Each row below holds a small network's activations on one input, seen along a few directions.
Each table varies a few parts of the input and shows all the possible inputs, shuffled.
A made-up example of a description, with smaller parts first: one of 2 separate values, together with either a single point or one of 11 places around a ring or (one of 4 places along a line, together with one of 8 places around a ring).
Shared parts are said once, and a part with two or three values counts as separate values.
In the rows, zero is written as 128.

Other details of the inputs shift rows strongly along two fixed directions, in all tables alike. That doesn't count.

Rows:
x1: [126 110  79 117 100 141 148 121 177 152 110 117]
x2: [ 70  61 227 126 177 132  88 134  93  96  94  56]
x3: [151 111 100 112  83 121 115 121 156 127 102 102]
x4: [166 199 153 149 199  86  80 174  93 125 221 204]
x5: [ 57  71 217 133 199 134  96 125  82  90 166 112]
x6: [187 180 118 142 122 100 118 159 132 144 179 193]
x7: [147 205 154 177 196 108 111 150  46 124 208 222]
x8: [119 194 164 146 196 107 115 137  66 115 178 168]
x9: [ 39  46 214 125 184 167 128 118  90  78  51  22]
x10: [151 113 107 106  84 118 118 118 155 127 101  99]
x11: [120 105  81 118  94 157 161 111 154 131  47  66]
x12: [ 70 103 232 152 199 142 125 136  54  86 130 110]
x13: [149 159  90 128 133 114 125 134 145 134 196 188]
x14: [ 97 122 237 149 231 106  65 161  57  96 181 132]
x15: [152 134 110 110  98 118 123 127 160 142 100 103]
x16: [127  95 104 133  95 145 152 119 161 145 117 134]
x17: [ 65  65 246 122 190 127  86 135  82  92 102  57]
x18: [141 155  95 132 128 127 133 122 111 117 134 138]
x19: [138 140  89 114 105 117 135 115 153 141 160 158]
x20: [156 157  91 150 112 134 153 128 119 135 123 158]
x21: [125 103  79 110  81 136 143 106 172 139 118 119]
x22: [126 109  87 103  79 134 147  99 176 140 117 114]
x23: [143 176  89 128 124 121 147 125 122 138 121 141]
x24: [121 104  85 104  73 148 159  93 149 120  53  67]
x25: [137 139  82 111  84 136 153  98 143 123  87  99]
x26: [146  92 113 113  63 147 140 125 171 151  53  82]
x27: [ 38  57 226 119 182 144 115 114 104 104 113  69]
x28: [150 176 111 142 132 118 135 142 131 162 190 209]
x29: [171 141  95 118 106 112 110 138 154 125 140 137]
x30: [153 168 110 142 129 115 142 144 139 150 196 207]
x31: [ 63 102 215 140 198 134 102 120  47  75 134  97]
x32: [123  97  81 109  83 157 158 103 156 112  56  67]
x33: [150 173 101 141 114 136 153 130 116 146 120 157]
x34: [108  84  89 100  79 147 159 105 187 151  73  81]
x35: [142 146 106 127 107 131 153 135 157 157 154 170]
x36: [181 143 102 141  99 116 123 144 144 144 137 160]
x37: [ 69  46 239 124 182 133  77 130  82  76 110  55]
x38: [160 204 110 146 137 120 149 145 105 142 164 192]
x39: [176 159 114 128 101 117 130 151 149 151 137 157]
x40: [173 193 165 168 183  90  81 166  72 136 222 226]
x41: [158 120  97 104  73 119 123 113 166 131  99  98]
x42: [136 148  85 127 118 121 136 129 155 154 153 161]
x43: [116 110  83 117  88 153 161 107 152 132  46  69]
x44: [110  75  85 105  88 157 158 114 196 143  73  78]
x45: [157 166 101 153 132 117 131 139 128 159 193 214]
Description of these inputs: one of 3 separate values, together with either one of 5 places around a ring or (one of 2 separate values, together with one of 5 places along a line).
Q: Changing only the choice among 3 separate values turns x11 into x14. The same change can be made to x7. Which row results?
A: x40
Q: Changing only the choice among 3 separate values turns x18 into x37. The same change can be made to x32. Which row results?
A: x29
Q: A walk changes only the place on the line of 5. It starts at x9 and steps to x11. List the rest of the walk in order.
A: x43, x23, x8
Q: Which other rows does x26 become when the choice among 3 separate values takes its other values? List them by row number.
A: x28, x33
Q: Which other rows does x42 become when the place on the line of 5 takes its other values? List them by row number.
A: x1, x27, x34, x44

Rows:
x46: [142 154 148 115 144  94 100 129 115 117 177 151]
x47: [ 98  68 149  92 115 136 123 117 164 120  68  47]
x48: [ 73 100 157 133 150 156 153 123 101 111 108 107]
x49: [192 141  53 132  75 121 131 146 188 161 122 156]
x50: [118 164 183 148 182 116 110 146  49  97 168 158]
x51: [158 180  14 129  90 120 160 106 162 157 136 166]
x52: [145 179 147 132 152 103 108 152 125 151 175 176]
x53: [118 166 120 137 165 136 133 124  97 124 169 171]
x54: [103  71 189 132 144 141 113 140 125 135  94  91]
x55: [127 166 196 158 182 114 119 137  54  98 165 160]
x56: [ 69  59 152 102 100 157 153 102 163 139  79  68]
x57: [139 137 126 149 151 119 115 145 126 133 198 198]
x58: [128 135 186 137 181  99  74 145  84  92 200 151]
x59: [ 87  55 169  98  82 150 133 102 152 123  49  42]
x60: [104 110 162 121 143 146 116 112  88  97  96  89]
x61: [194 197  27 124  87 129 149 133 162 158 115 157]
x62: [152 131 147 145 137 111  97 145 111 121 171 168]
x63: [172 183  42 138  80 135 188 118 164 158 128 177]
x64: [ 99 115 142 134 159 128 114 123 103 114  94  81]
x65: [130 143 176 140 196 102  77 161 100 106 197 153]
x66: [165  90  69 111  26 144 154 109 192 166  58  96]
x67: [ 93  79 130 120 108 141 128  92 118 102  50  42]
x68: [121 171 175 151 198 118 114 165  63 112 165 159]
x69: [176 151  41 129  65 130 162 127 186 189 147 186]
x70: [164 165  39 101  82 111 154 117 192 159 160 167]
x71: [ 85  71 160 121 150 138 117 122 135 102 142  98]
x72: [101  74 157 128 114 162 161 118 138 116  26  40]
Q: Describe the family of inputs behind these rows.
A: one of 3 separate values, together with either one of 4 places along a line or one of 5 places around a ring
Q: Changing only the choice among 3 separate values turns x57 into x62. The same change can be made to x56. Which row results?
A: x59
Q: Which other rows does x52 become when the place on the ring of 5 takes its other values? List them by row number.
A: x47, x49, x54, x65

Rows:
x73: [ 99 140 154 144 165 136 141 126  86 112 137 135]
x74: [116 153 159 140 163 127 128 126  78 108 122 123]
x75: [177 168  53 119  86 108 133 129 169 157 156 170]
x76: [117 160 168 149 181 123 116 139  60  98 136 133]
x77: [179 156  47 116  68 121 144 124 185 157 134 156]
x78: [189 169  57 123  80 114 139 135 173 161 155 180]
x79: [ 96 108 132 128 128 154 152 111 116 118  77  90]
x80: [104  38 124 104  66 158 145 108 185 136  37  42]
x81: [108  83 149 115 124 138 124 126 148 124 103  89]
x82: [114  92 158 126 133 131 117 127 128 122 126 113]
x83: [114 112 175 133 153 123 107 142 117 125 151 136]
x84: [103 113 131 129 127 153 147 113 111 116  73  82]
x85: [103  84 144 111 119 137 124 120 144 121 104  88]
x86: [184 183  64 130 103 103 126 135 156 153 179 193]
x87: [116 159 207 153 224  93  77 159  66 111 230 192]
Q: Describe the family of inputs behind these rows.
A: either one of 5 places along a line or (one of 2 separate values, together with one of 5 places around a ring)
Q: List by row number the other inputs of the same sort as x73.
A: x74, x76, x79, x84
Q: Which other rows does x82 become when the choice among 2 separate values takes its other values? List them by row number.
A: x78
